Each row below is a small network's average activation on inputs in which a field has the value named, seen along a few directions.
Values that are neighbours, or in one group, have similar rows; names and order tell nothing.
In the rows, zero is written as 500.
Strong random noise was added to every row along 5 fixed directions; ignore it. To show where, here is one row again and again, with new noise each time:
[761 424 468 457 401 334 244 381 468 760 361 432 638 708 593 717 321 739
 492 343]
[626 674 702 761 532 706 388 368 576 726 799 686 375 601 238 556 759 457
 429 401]
[447 586 666 489 543 543 505 586 535 543 559 524 513 467 456 566 668 503
 451 537]
[450 605 636 603 490 626 580 599 527 452 637 530 361 493 377 474 742 396
 470 534]
[358 434 835 464 600 274 579 702 633 321 458 538 441 471 553 355 542 510
 222 633]
[577 516 595 637 432 526 493 527 537 489 598 533 337 597 392 474 635 442
 428 461]
[662 612 472 481 481 447 311 347 344 824 279 298 765 741 711 706 168 892
 648 398]


Field Z:
z9: [556 674 619 709 448 592 488 423 611 571 646 545 380 539 432 446 620 427
 444 514]
z5: [376 600 688 654 731 622 529 489 630 443 720 763 440 350 417 316 734 314
 381 472]
z3: [157 651 919 419 930 470 690 468 562 485 655 651 569 419 429 380 376 611
 246 817]
z4: [567 451 480 478 391 475 442 566 593 453 542 611 448 339 335 462 478 315
 326 535]
z1: [663 282 232 271 440 542 223 223 569 634 623 610 577 377 348 686 545 331
 577 346]
z6: [362 505 522 632 475 570 615 461 569 400 464 373 480 480 463 307 465 421
 530 696]
z8: [489 519 363 639 556 650 542 243 482 462 579 559 454 472 382 349 352 420
 694 465]
z2: [352 523 526 493 718 442 667 568 406 403 436 526 539 504 674 393 424 649
 552 500]
z7: [356 359 321 359 489 463 661 821 446 286 459 619 485 289 617 475 710 407
 485 479]
The values of Z form 3 separate groups.
Q: Which other values are in the same group as z1? Give them in the order they are listed.
A: z3, z8
Q: Which other values are in the same group as z6? Give them in the order they are listed.
A: z9, z4

Field M:
m8: [508 508 264 363 441 597 434 655 431 494 487 494 578 341 463 663 725 427
 700 421]
m3: [583 538 859 703 670 465 275 282 627 729 611 719 545 653 401 415 339 657
 203 393]
m5: [396 525 522 414 548 498 525 446 423 506 467 434 520 499 653 419 357 592
 559 471]
m6: [550 649 619 646 515 625 379 299 594 682 629 573 556 560 358 530 524 503
 506 507]
m4: [453 603 596 608 644 550 616 544 543 510 571 524 467 437 415 494 623 522
 508 616]
m10: [441 534 571 548 521 513 535 573 496 491 452 522 533 469 517 507 574 520
 540 480]
m1: [435 573 559 394 450 492 507 661 506 490 453 470 565 369 516 542 549 461
 443 597]
m9: [328 689 402 427 542 738 684 510 303 485 527 387 548 486 545 546 514 511
 755 538]
m7: [545 413 608 552 609 352 461 408 580 471 530 652 454 504 520 358 356 486
 316 522]
m12: [395 372 387 462 387 484 588 653 495 404 404 397 488 402 631 447 611 458
 540 575]
m2: [513 610 450 584 593 569 585 338 450 537 592 454 471 641 499 458 414 553
 539 559]
m11: [570 410 531 509 417 436 551 568 559 316 498 479 339 559 397 479 510 377
 401 476]
The values of M form 3 separate groups.
Q: Which other values are in the same group as m4? Give them in the order they are listed.
A: m8, m10, m12
Q: Which other values are in the same group as m9? Give them in the order they are listed.
A: m5, m7, m2
